These are the activations of a small network on made-up records, seen along a few directions, one row for each record.
Each row is followed by the record's values for the fields VOVA, PADU, KUG, SARE, KELU, LITEV.
Not every record has every field; a missing one is left out.
The largest differences between rows may come from other fields.
In the rows, zero is written as 500.
Random noise pushes rows far along 4 fixed directions. That doesn't count. These rows show it; they differ only by the noise:
[729 597 701 370 679 468 274 357 317 740 656 392 582 612 484 846 770 440
 601 506 373 654 450 604]
[398 573 493 577 360 562 545 615 495 306 518 588 345 293 609 361 549 310
 422 338 282 649 479 508]
[601 589 375 434 326 539 473 396 602 562 687 453 674 268 598 381 304 459
 658 400 450 481 441 495]
[512 388 485 536 670 574 335 430 457 534 545 484 601 441 848 474 529 344
 502 661 334 458 194 618]
[499 657 646 547 509 529 440 700 395 229 363 643 381 453 590 588 665 276
 457 215 333 789 439 503]
[600 660 493 416 308 503 498 418 512 594 724 440 518 324 422 502 501 458
 601 342 383 608 597 498]

[608 411 632 487 423 589 579 616 563 431 537 567 557 422 423 460 432 471
 486 496 540 512 453 411] => {VOVA: virap, PADU: fopez, KUG: fuf, SARE: labal, LITEV: depi}
[683 700 601 364 444 432 459 586 446 427 388 557 552 502 486 709 503 442
 671 262 583 721 509 415] => {VOVA: pizit, SARE: lakud}
[460 586 506 467 505 405 575 504 395 417 385 485 486 579 389 629 515 499
 585 440 596 593 761 458] => {VOVA: virap, PADU: fopez, KUG: fuf, SARE: fuz, KELU: zoru, LITEV: depi}
[502 563 611 467 271 447 695 631 627 496 501 566 464 493 115 404 338 612
 480 286 606 573 762 290] => {VOVA: virap, PADU: talib, KUG: fuf, SARE: giz, LITEV: depi}
[530 461 377 648 551 559 331 420 628 449 465 422 534 554 612 392 416 507
 388 499 555 314 279 552] => {VOVA: virap, PADU: talib, KUG: vobiz, SARE: fuz, KELU: tizev, LITEV: terel}
[661 615 408 547 809 520 263 351 514 476 574 416 675 669 574 689 581 560
 410 440 560 474 332 634] => {VOVA: virap, PADU: fopez, KUG: fuf, SARE: fuz, KELU: tizev, LITEV: terel}
[499 508 566 523 660 513 348 480 379 485 454 512 513 550 725 647 674 410
 498 536 372 590 371 594] => {VOVA: tulu, SARE: nudi}
[494 439 504 472 522 461 448 387 509 652 582 434 567 443 570 542 572 471
 585 646 427 441 420 568] => {VOVA: tulu, SARE: nudi}
[446 461 404 694 739 486 289 492 500 334 266 489 620 569 731 575 486 575
 524 571 707 428 277 534] => {VOVA: fabiv, SARE: fuz, KELU: tizev}
[419 536 459 647 724 410 356 580 441 250 226 606 440 708 551 560 572 585
 320 496 629 491 512 480] => {VOVA: virap, PADU: talib, KUG: fuf, SARE: lakud, LITEV: depi}
[678 479 434 301 408 511 539 341 536 756 684 415 684 411 412 502 301 544
 764 526 511 419 525 493] => {VOVA: pizit, SARE: labal}
[421 504 204 460 484 521 508 402 568 513 550 417 718 462 484 313 264 612
 531 634 583 311 503 515] => {VOVA: fabiv, SARE: labal}
[662 492 669 378 517 512 458 513 390 667 580 520 538 606 286 666 590 539
 560 453 464 588 552 481] => {VOVA: pizit, SARE: labal}
[673 588 692 368 598 521 428 430 376 645 687 470 438 605 326 646 701 526
 511 395 397 606 495 480] => {VOVA: virap, PADU: fopez, KUG: vobiz, SARE: giz, LITEV: terel}
[672 596 557 507 338 583 577 697 570 404 455 619 561 455 303 394 312 564
 577 236 564 561 514 378] => {VOVA: pizit, SARE: labal}
[443 617 421 477 184 478 650 420 547 605 552 440 460 426 367 479 423 556
 582 335 560 500 770 450] => {VOVA: virap, PADU: talib, KUG: vobiz, SARE: fuz, KELU: zoru, LITEV: depi}
[541 444 550 658 573 514 373 353 525 487 567 429 435 508 503 492 659 543
 385 563 474 397 407 513] => {VOVA: virap, PADU: talib, KUG: vobiz, SARE: fuz, KELU: tizev, LITEV: depi}
[622 664 410 590 341 420 507 416 611 476 614 488 461 489 336 499 480 592
 511 250 574 601 642 527] => {VOVA: virap, PADU: talib, KUG: vobiz, SARE: fuz, KELU: tizev, LITEV: depi}
[460 407 434 749 712 597 343 539 666 222 325 537 483 532 728 252 451 447
 203 442 445 338 157 591] => {VOVA: virap, PADU: talib, KUG: fuf, SARE: fuz, KELU: tizev, LITEV: depi}
[279 407 503 478 564 492 565 492 329 538 411 512 345 476 626 565 682 344
 563 593 452 604 509 569] => {VOVA: virap, PADU: fopez, KUG: vobiz, SARE: fuz, KELU: zoru, LITEV: depi}
[475 425 469 471 558 444 426 315 498 713 635 335 580 520 570 569 572 577
 557 744 460 381 477 564] => {VOVA: tulu, SARE: nudi}
[550 641 595 496 468 512 436 498 448 481 533 518 445 492 509 572 632 464
 497 365 360 628 514 527] => {VOVA: tulu, SARE: nudi}
[642 630 427 595 642 467 415 404 505 531 479 431 574 734 324 629 532 734
 371 472 658 392 553 564] => {VOVA: virap, PADU: talib, KUG: fuf, SARE: fuz, KELU: tizev, LITEV: terel}
[423 402 439 472 224 598 705 505 627 579 701 503 501 307 412 222 268 549
 490 504 347 380 487 429] => {VOVA: pizit, SARE: nudi}
[447 372 528 560 533 545 360 381 506 586 679 487 379 491 497 406 555 466
 384 687 383 465 505 642] => {VOVA: fabiv, SARE: labal}
[438 516 624 560 548 462 442 501 411 477 545 507 309 488 530 609 750 434
 403 503 314 589 535 583] => {VOVA: tulu, SARE: nudi}
[639 428 753 553 683 628 384 685 428 414 420 591 396 599 495 509 683 464
 302 400 232 598 266 555] => {VOVA: pizit, SARE: labal}
[401 557 459 465 340 471 717 572 473 657 462 543 441 477 396 527 533 453
 516 534 504 562 760 351] => {VOVA: virap, PADU: talib, KUG: fuf, SARE: giz, LITEV: depi}
[523 659 495 536 354 494 522 610 572 370 495 642 391 488 284 421 455 552
 444 241 449 541 712 456] => {VOVA: fabiv, SARE: labal}
[285 409 354 693 498 427 506 452 505 434 597 438 226 399 490 299 596 578
 219 643 523 367 598 585] => {VOVA: virap, PADU: fopez, KUG: fuf, SARE: fuz, KELU: tizev, LITEV: depi}
[514 530 378 466 322 487 638 562 655 574 576 455 573 287 531 317 229 477
 619 454 614 385 532 523] => {VOVA: fabiv, SARE: labal}
[429 509 475 512 323 539 635 471 527 598 653 338 274 379 318 465 536 513
 350 476 477 483 625 539] => {VOVA: virap, PADU: fopez, KUG: fuf, SARE: fuz, KELU: tizev, LITEV: depi}
[628 626 572 460 496 447 388 451 526 409 454 476 572 598 474 555 440 497
 632 187 560 567 585 447] => {VOVA: virap, PADU: talib, KUG: vobiz, SARE: fuz, KELU: zoru, LITEV: depi}
[403 482 479 610 603 534 426 564 439 314 439 540 441 454 772 508 593 380
 438 516 364 551 336 547] => {VOVA: tulu, SARE: nudi}
[569 701 338 420 304 466 638 390 628 523 707 366 444 332 281 593 453 551
 573 336 543 580 814 465] => {VOVA: virap, PADU: fopez, KUG: fuf, SARE: fuz, KELU: tizev, LITEV: depi}
[666 611 546 460 400 576 487 679 556 282 450 608 460 442 302 500 403 536
 576 150 521 618 488 380] => {VOVA: pizit, SARE: labal}
[226 289 611 532 751 496 502 549 371 570 309 510 417 649 750 730 719 460
 462 857 506 585 481 619] => {VOVA: fabiv, SARE: giz}
[502 407 514 570 631 466 407 494 463 454 448 556 475 650 462 439 489 636
 302 625 561 343 448 487] => {VOVA: virap, PADU: talib, KUG: fuf, SARE: lakud, LITEV: depi}

Here are new rows. What are their fields?
[648 618 578 416 574 446 440 652 428 309 282 622 638 615 491 661 455 431
 729 248 639 638 409 458] => {VOVA: pizit, SARE: labal}
[331 413 474 605 498 502 511 555 502 378 429 545 357 379 694 384 617 361
 388 590 302 488 396 563] => {VOVA: tulu, SARE: nudi}
[478 455 556 506 329 531 683 526 472 641 757 442 230 513 121 371 610 631
 397 544 340 489 727 481] => {VOVA: pizit, SARE: labal}
[674 561 482 400 482 435 490 530 519 494 440 541 757 586 395 562 306 593
 748 358 716 523 517 432] => {VOVA: pizit, SARE: labal}
[493 466 517 522 776 438 345 533 391 452 345 514 620 655 615 641 630 431
 499 729 534 524 366 520] => {VOVA: fabiv, SARE: labal}
[438 543 391 527 665 484 490 553 550 220 310 540 519 476 739 729 491 352
 576 459 642 579 424 536] => {VOVA: virap, PADU: fopez, KUG: fuf, SARE: fuz, KELU: tizev, LITEV: depi}
[482 678 392 556 228 500 509 492 610 345 641 513 450 281 431 286 406 481
 472 226 433 531 606 429] => {VOVA: tulu, SARE: nudi}
[697 385 551 266 435 595 569 431 617 852 634 506 844 449 470 431 154 586
 749 603 546 355 360 365] => {VOVA: pizit, SARE: giz}
[295 332 325 558 302 597 650 519 589 473 576 532 349 236 729 192 325 411
 454 669 357 381 384 483] => {VOVA: pizit, SARE: lakud}
[478 489 653 538 687 539 410 741 469 189 198 684 558 556 720 546 547 294
 492 347 452 586 210 477] => {VOVA: tulu, SARE: nudi}
[450 557 711 679 602 475 399 435 347 553 608 365 204 701 166 659 889 653
 235 562 390 631 689 620] => {VOVA: fabiv, SARE: fuz, KELU: tizev}
[654 625 489 398 428 500 406 352 530 654 657 441 635 428 472 526 457 539
 624 388 463 460 491 543] => {VOVA: tulu, SARE: nudi}
[481 625 471 484 332 505 497 380 500 603 719 430 369 360 436 465 632 499
 464 462 314 557 598 559] => {VOVA: tulu, SARE: nudi}
[319 505 528 568 409 518 634 706 534 224 352 648 376 344 634 349 533 285
 454 355 356 603 439 458] => {VOVA: tulu, SARE: nudi}
[595 676 429 429 291 492 479 310 569 648 840 354 500 365 366 475 542 575
 577 411 425 477 651 518] => {VOVA: tulu, SARE: nudi}
[561 539 638 416 623 449 387 465 449 548 502 473 576 600 459 669 638 479
 529 492 464 533 459 535] => {VOVA: tulu, SARE: nudi}
[418 493 581 517 439 505 657 458 446 581 545 401 300 481 277 567 775 540
 359 639 431 615 688 478] => {VOVA: virap, PADU: fopez, KUG: fuf, SARE: fuz, KELU: tizev, LITEV: depi}
[366 648 638 565 432 427 574 758 447 184 282 649 301 481 395 585 693 377
 424 249 436 756 620 428] => {VOVA: tulu, SARE: nudi}
[587 567 657 410 680 418 388 501 409 551 452 478 567 635 514 750 715 472
 568 490 475 566 428 525] => {VOVA: tulu, SARE: nudi}
